A small network was shown many inputs. Here are its activations along a few directions, one row for each input.
Each table varies a few parts of the input and shows all the possible inputs, shuffled.
Descriptions start from the smaller parts, as in this example, which fits no table here: values(3) and (point or ring(11) or (line(6) and ring(8))).
Shared parts are said once, and a part with two or three values counts as separate values.
In the rows, zero is written as 128.

Other details of the inputs shift rows strongly along two fixed directions, in all tables alike. That doesn't count.

A family of inputs:
R1: [ 90 147 161  86 160 180  94 132  81 133 119 151  78 157 143]
R2: [100  80 101 133  67  91 100 219 123 170 108 189 181 135 128]
R3: [168 140  93 159 141 107 168  94 199 108 137  54 153  94 109]
R4: [118  97  91 153  95 110 128 170 157 141 108 128 158 107 118]
R5: [171 139 109 167 136 108 167  77 197 127 152  74 170  89 136]
R6: [ 85 139 170 105 159 203 105 141  77 150 108 156  87 153 152]
R7: [107 170 186 106 195 199 154  55 114 112 130  88  76 151 154]
R8: [104  87  92 115  71  68  89 212 124 154 117 182 170 142 118]
R9: [169 144 101 146 138 103 135  89 175 114 162  74 156 106 125]
R10: [136 107 104 131  95  82 117 144 166 131 139 136 155 118 125]
R11: [168 150 110 146 147 102 164  97 177 123 151  70 168 112 124]
R12: [176 139 115 155 139 117 147  97 181 119 158  72 159 109 124]
R13: [111 178 169 103 198 181 147  40 116 103 140  79  78 146 155]
R14: [189 142 119 150 133  93 161  77 132 114 141  88 165  92  86]
R15: [ 94  73 107 137  58  94 101 201 132 162 101 191 176 137 134]
R16: [ 67 107 169  60 113 197 102 160  14 135  98 216  61 165 117]
R17: [138 109  97 145 102  72 125 139 153 129 126 140 155 131 132]
R18: [119 151 124 121 165 147 140  91 142 105 128  82  98 117 125]
R19: [122  82 102 124  65  93  88 223 136 159 109 185 169 142 113]
R20: [184 154  94 154 149  92 143  94 171 118 148  86 152 107 127]
R21: [ 60 101 187  87 121 184  94 182  79 148 106 199  72 171 149]
R22: [179 141 102 161 145  98 141  92 171 113 160  82 147 107 131]
R23: [171 153  97 153 153  82 157  92 165 118 153  80 156 111 131]
R24: [106  73  82 138  70  74  96 218 136 138 100 181 139 127 113]
R25: [ 51 101 180 100 123 206  75 192  54 159 104 201  81 166 158]
R26: [ 93 172 181 111 150 186 127  95  46 105 117 159  60 159 110]
R27: [172  87  84 148  39  62 130 184 114 110 113 180 196 102  85]
R28: [117 170 180 115 203 186 147  57 112 108 146 103  52 140 161]
R29: [145 180 202 104 180 194 169  52  68 105 133  87  43 119 130]
Description of these inputs: values(5) or (line(4) and (point or ring(5))).
Which other rows does R3 become when the line(4) part takes its other values? List them by row number.
> R4, R18, R24

A family of inputs:
R30: [124 160 145 121 170 155 121 100 125 116 148 123  89 147 156]
R31: [111 113 121 129 113 101  92 155 128 140 134 167 126 148 146]
R32: [103 113 128 116 107  91 112 152 136 142 134 153 128 152 144]
R33: [114 141 164  99 166 162 116 102 105 136 148 125  99 143 154]
R34: [133 145 155 104 167 166 119 105 116 125 151 109 101 140 152]
R35: [131 147 116 126 149 124 124 107 144 129 133 114 145 136 142]
R36: [184 159  89 166 170  96 153  78 186 111 153  61 132 102 138]
R37: [119 112 123 110 120 128  87 177 123 145 132 147 132 142 126]
R38: [100 140 126 115 176 159 130 103 130 117 121  98  74 128 144]
R39: [131 148 135 139 158 173 153  78 155 106 124  71 112 113 111]
R40: [ 95  99 127 114 120 103 105 187 118 148 111 163 110 151 137]
R41: [157 105 127 132  79 110 127 140 135 154 132 144 175 107 127]
R42: [110  89 138 138  75 132  98 196 102 137 114 202 133 143 138]
R43: [150 118  89 164 109  99 155 142 150 144 113 115 190  93 112]
R44: [180 193 115 128 155 117 171  46 100  86 140  79 130 112 100]
R45: [149 111 123 135  91 134 116 174 134 155 129 137 161 110 103]
R46: [ 87 142 182 120 148 204 101 145  76 128 115 159  72 154 139]
R47: [173 177 133 135 158 123 148  61  98  83 149 115  90 118 104]
R48: [151 106  93 154  89  87 163  98 191 119 134  95 180  86 115]
R49: [106 101 124 135  86 120 124 154 108 155 112 167 176 133 127]
R50: [161 108 125 131  89 124 129 150 140 142 133 136 172 111 119]
R51: [115 143 143  95 135 142 128  94  65  86 110 138  70 134 100]
R52: [116  97 145 129  86  99 138 152 128 148 119 159 150 138 130]
R53: [120 152 167 130 157 156 163 105 119 124 118  97  87 119 138]
R54: [118 151 172 126 158 165 149 101 126 125 125 101 102 138 123]
R55: [162 111  90 155  96  99 164 108 198 110 132  94 180  87 111]
R56: [135 139 159  81 135 161 121 119  37 115 126 165  71 141  96]
R57: [145 132  92 142 132  84 134 102 164 138 144 110 178 124 134]
R58: [152 128 104 135 120  78 138 121 179 124 142 110 156 131 135]
R59: [ 92 110 132 109 114 108  91 189 127 142 116 165 123 161 129]
R60: [154 132  93 162 109 112 142 134 162 133 124 107 199 106  99]
R61: [162 171 144 116 150 105 161  62 100  85 138 104 100 126  97]
R62: [124 147 125 116 168 151 143  78 156 105 142  89 100 135 144]
R63: [124 160 123 121 178 151 143  77 165 103 148  65 102 122 131]
R64: [ 86 119 154 121 149 189 139 126  98 119  96 121  72 121 133]
R65: [ 94 134 166  92 171 187 102 145  72 136 123 136  65 147 157]
R66: [148 136  95 152 131  97 109 136 165 124 143 118 140 130 129]
R67: [142 125  83 147 140  90 131 134 154 138 128 108 162 115 131]
R68: [167 117 105 174  93  86 141 114 164 126 144 126 175 103 130]
R69: [100 127 113 121 123 116  93 166 129 144 119 147 150 144 129]
R70: [109 104 124 131  89 135 120 172 108 146 107 171 171 138 125]
R71: [ 78 132 151  99 158 161 119 103 112 124 132 130  78 152 151]
R72: [122  92 140 125  86 109 130 171 133 142 114 170 150 142 124]
R73: [117  95 125 154  97 123 113 189 111 139 111 169 124 116 130]
R74: [110  79 139 117  92 149 103 210  86 163  97 182 123 121 123]
Describe the family of inputs behind these rows.
> values(5) and (point or (values(2) and line(4)))
The inputs of R56 and R61 match in every part but the values(5) part. If R33 is changed in the same way as R56 into R61, which row does it become?
> R32
The inputs of R60 and R39 match in every part but the values(5) part. If R35 is changed in the same way as R60 into R39, which row does it become?
> R62
Which other rows does R35 become when the values(2) part takes its other values? List them by row number.
> R70
Which other rows does R69 become when the values(5) part takes its other values? List them by row number.
> R37, R59, R63, R66
Which other rows does R31 become when the line(4) part takes its other values? List them by row number.
> R30, R36, R66
